These are the activations of a small neural network, seen along a few directions. Each row is one input.
Each table varies a few parts of the input and shows all the possible inputs, shuffled.
A made-up example of a description, with smaller parts first: line(4) and (point or line(9) or (values(2) and ring(5))).
Shared parts are said once, and a part with two or three values counts as separate values.

A family of inputs:
R1: [48, 58, -42, 48, -34, -35, -19, 18, -11, 36, -6, -44, 57, -59]
R2: [-48, -1, 26, -40, -39, 60, 9, 40, 86, 23, -36, 26, 56, 73]
R3: [-13, -2, 35, -60, 55, 36, 25, 15, -32, -9, 3, -8, -11, 17]
R4: [58, 39, -49, 57, -51, -25, -6, 33, 10, 36, 7, -69, 29, -28]
R5: [-9, 0, 30, -62, 57, 41, 13, 35, -31, -27, 7, -10, 6, 5]
R6: [6, 5, -8, -19, 14, -35, -3, 30, -54, -48, -6, 25, -33, -28]
R7: [14, -25, -3, 31, -6, -35, -56, -81, -12, -18, 10, -23, 6, -67]
R8: [-14, 6, 25, -53, 59, 39, 28, -21, -32, -7, 10, -7, -28, 35]
R9: [7, 10, -17, -10, 21, -28, 7, -6, -50, -50, 6, 26, -51, -14]
R10: [26, 25, 8, 27, -1, -44, -45, -56, -18, -7, 7, -19, 46, -72]
R11: [-17, 3, 21, -42, 52, 44, 23, -27, -16, -15, 9, -11, -44, 45]
R12: [10, 15, -12, -15, 14, -37, 8, 10, -52, -44, -6, 27, -38, -25]
R13: [-48, -35, 34, -3, -18, 29, 45, 93, 69, 12, -16, 32, 47, 96]
R14: [-10, 9, 30, -56, 56, 28, 35, -5, -36, -2, -2, -7, -16, 18]
R15: [40, 54, -18, 34, -7, -49, -36, -15, -13, 18, 7, -31, 68, -70]
R16: [58, 30, -56, 69, -60, -4, -15, 4, 33, 22, 18, -64, -10, -5]
R17: [-79, -36, 45, -6, -3, 26, 48, 12, 39, 93, -34, 106, 30, 55]
R18: [8, -50, -27, 42, -21, -13, -54, -89, 11, -14, 19, -29, -29, -55]
R19: [-63, -48, 42, 6, -7, 10, 66, 69, 36, 64, -26, 85, 28, 86]
R20: [10, 3, -16, -22, 20, -29, -15, 51, -49, -63, 2, 32, -18, -36]
R21: [-67, -7, 40, -38, -34, 51, 7, -8, 75, 66, -44, 63, 50, 49]
R22: [44, -9, -47, 67, -47, 2, -22, -27, 43, 6, 30, -67, -34, -9]
R23: [36, -47, -29, 51, -34, -9, -44, -56, 37, -20, 32, -56, -40, -16]
R24: [3, 4, -12, -5, 15, -22, 3, -18, -32, -51, 10, 24, -70, 2]
What is each input in this table made of?
> ring(5) or ring(9) or (values(2) and line(5))
Which other rows does R20 become when the line(5) part takes its other values? List them by row number.
> R6, R9, R12, R24

A family of inputs:
R25: [-30, -35, 28, -48, 26, 33, 51, 48, 7, -60, -21, 21, -73, 83]
R26: [37, -13, 2, 10, 36, -54, -20, 37, -58, -69, 27, -24, 13, -71]
R27: [-20, -17, -1, 21, -18, 50, 39, 61, 57, 51, -8, -13, 9, 97]
R28: [-35, -40, 7, 20, -44, 35, 49, 53, 81, 4, -30, 9, -10, 92]
R29: [-29, 38, 44, -10, -5, 9, 25, 15, 35, 70, -37, 19, 101, 9]
R30: [31, -29, -20, 69, -52, -50, -2, -62, 26, 51, 17, -36, -22, -4]
R31: [59, 36, -18, -10, 22, -43, -12, 49, -43, -88, 16, -25, 9, -39]
R32: [41, 82, -63, 32, -60, -40, -8, 54, 15, 1, -11, -10, 25, -15]
R33: [-53, -57, 36, -65, 25, 19, 14, 0, -7, -45, -9, 92, -48, 29]
R34: [-7, 24, 21, -16, 3, 41, 46, 47, 33, 90, -22, -8, 83, 22]
R35: [-66, -13, 53, -66, 34, 11, -7, -14, -21, -28, -14, 102, -7, 11]
R36: [31, 64, -57, 56, -59, -43, -5, 34, -8, 42, -24, 16, 6, -47]
R37: [-26, -10, 23, -51, 48, 46, 44, 56, -24, -21, 12, -5, -54, 90]
R38: [24, -7, -24, 27, -46, 19, -50, -57, 61, 14, 1, -76, 15, -26]
R39: [-51, -69, 4, -51, 32, 27, 36, 13, -8, -37, 0, 64, -73, 56]
R40: [-6, 19, 25, -67, 68, 54, 47, 58, -39, 11, 24, -2, -13, 64]
R41: [-58, -19, 31, 4, -34, 16, -16, -10, 59, 41, -23, 95, 55, 16]
R42: [-18, 31, 39, -90, 66, 28, 51, 43, -54, 23, -3, -2, 26, 18]
R43: [-53, -2, 33, -4, -9, 0, -2, -16, 37, 66, -52, 53, 93, 6]
R44: [34, 60, -44, 7, -2, -46, 9, 27, -86, -18, -20, 24, -42, -60]
R45: [15, -20, -15, 31, 29, -41, 16, -74, -61, -17, 33, -26, -72, -24]
R46: [19, 2, -7, -36, 31, 28, -39, -62, -34, -53, 10, -80, -27, -46]
R47: [32, 0, -7, 20, 34, -62, -11, 20, -75, -11, 8, 15, -23, -93]
R48: [-61, 4, 55, -77, 59, -11, 5, -20, -46, -2, -41, 63, 30, -11]
R49: [-28, 49, 68, -71, 57, 9, 25, 7, -59, 0, -29, 27, 51, 14]
R50: [31, -6, -18, 62, -18, -56, -43, 43, 14, -4, 24, -30, 62, -51]
R51: [26, -9, -21, 36, -45, 8, -51, -65, 64, 22, 16, -53, -3, -12]
R52: [14, -15, -21, 68, -41, -27, -19, -69, 47, 31, 28, -37, -20, -11]
R53: [27, -7, -35, 66, -39, -59, -24, 27, -27, 39, -1, 8, 37, -65]
R54: [12, -3, -19, 9, -50, 20, -56, -48, 52, 14, 0, -95, 28, -34]
R55: [29, 0, -6, -18, 30, 27, -33, -73, -35, -58, 18, -62, -34, -36]
R56: [-52, -70, 0, 21, -51, 38, 22, 18, 55, 28, -11, 61, -9, 71]
R57: [7, 11, 8, 2, 4, 64, 43, 59, 48, 80, 6, -7, 47, 63]
R58: [18, -4, -4, 12, 37, 4, -22, -80, -30, -46, 39, -27, -72, -23]
R59: [54, 82, -44, -11, -3, -40, 4, 43, -57, -58, -4, 5, -21, -26]
R60: [48, 34, -38, 35, -39, -38, -31, 62, 26, -32, 12, -40, 63, -22]
R61: [9, -12, -9, 23, 39, -19, 0, -77, -38, -35, 38, -27, -74, -30]
R62: [28, -12, -17, 59, -47, -3, -43, -70, 54, 23, 25, -33, -18, -3]
R63: [-54, -61, 23, 11, -54, 27, 4, 4, 66, 29, -23, 82, 18, 40]
R64: [24, -5, -14, -8, 38, 20, -31, -78, -25, -48, 28, -40, -58, -34]
What is each input in this table made of?
> values(2) and (ring(5) or line(6) or ring(9))
The inputs of R49 and R29 match in every part but the values(2) part. If R35 is changed in the same way as R49 into R29, which row does it become?
> R41
The inputs of R37 and R27 match in every part but the values(2) part. If R61 is changed in the same way as R37 into R27, which row does it become?
> R52
Which other rows does R45 become when the values(2) part takes its other values? List them by row number.
> R30

A family of inputs:
R65: [-12, -45, 4, -14, 14, 8, -2, -18, 4, -61, 14, 6, -56, 20]
R66: [-12, -57, 0, -2, 17, 14, 7, -17, -3, -40, 13, -4, -60, 24]
R67: [-8, 58, 24, -71, 77, 32, 46, -17, -55, -20, -3, -16, -41, 34]
R68: [70, 40, -45, 56, -13, -46, 1, 20, -35, 3, 25, -60, -8, -46]
R69: [-51, -5, 63, -51, 48, -12, 38, 40, -38, 22, -24, 84, 48, 21]
R70: [-2, -53, -4, 28, -12, 25, 6, -20, 29, 2, 34, -11, -54, 51]
R71: [-19, 6, -12, 8, -60, 45, 14, 54, 92, 45, -30, 23, 27, 59]
R72: [59, 35, -46, 33, -8, -55, -14, 24, -47, -31, 8, -49, -5, -63]
R73: [73, 42, -48, 74, -24, -40, -10, 27, -9, 6, 36, -56, -6, -34]
R74: [-19, 0, 53, -61, 44, 54, 27, 63, 15, 27, -4, -12, 65, 39]
R75: [-20, 4, 23, -39, 1, 71, 24, 47, 47, 29, -12, -39, 45, 59]
R76: [-6, -57, -3, 16, 5, 26, 14, -25, 12, -6, 25, -8, -61, 38]
R77: [-60, -17, 31, -19, 7, -16, 35, 46, -18, 28, -39, 119, 34, 13]
R78: [16, -1, -8, 33, -15, -16, -30, -87, 10, 44, 8, -31, 13, -41]
R79: [-41, -6, -6, 11, -57, 3, 27, 48, 70, 55, -32, 65, 33, 57]
R80: [-14, -58, 1, 5, 12, 23, 13, -22, -1, -10, 18, -6, -61, 26]
R81: [15, -6, -10, 49, -23, -9, -42, -80, 28, 42, 14, -29, 18, -29]
R82: [10, 6, 7, 2, -12, -18, -54, -72, 4, -19, -3, -12, 21, -60]
R83: [8, -6, 1, 14, -10, -20, -44, -78, -3, 5, -3, -25, 15, -56]
R84: [46, 40, -44, 10, -10, -48, -39, 39, -38, -78, 5, -25, -3, -58]
R85: [-37, 36, -1, -71, 35, 36, 37, 1, -59, -4, -25, 71, -73, 16]
R86: [57, 39, -36, 20, -10, -47, -26, 25, -40, -56, 10, -37, -1, -63]
R87: [-15, -39, 3, -17, 15, 6, -14, -7, 4, -79, 14, 16, -53, 16]
R88: [-53, -17, 27, 11, -31, -19, 30, 55, 29, 49, -31, 105, 34, 39]
R89: [-13, 17, 8, -13, -32, 53, 27, 22, 73, 38, -23, -28, 29, 89]
R90: [59, 40, -44, 43, -8, -49, 0, 25, -50, -4, 15, -56, -7, -59]
R91: [-39, 1, 63, -70, 68, 32, 28, 53, -23, 18, -8, 40, 67, 26]
R92: [6, -2, -4, 19, -10, -14, -36, -83, -4, 35, 0, -28, 16, -54]
R93: [3, 6, 1, -3, -9, -19, -64, -62, 7, -40, -5, 2, 22, -64]
What is each input in this table made of?
> values(2) or ring(9) or (values(3) and line(6))
Which other rows does R93 become when the line(6) part takes its other values? List them by row number.
> R78, R81, R82, R83, R92
A walk changes only the ring(9) part. It starts at R91 and steps to R74. List the rest of the walk in order.
> R75, R89, R71, R79, R88, R77, R69
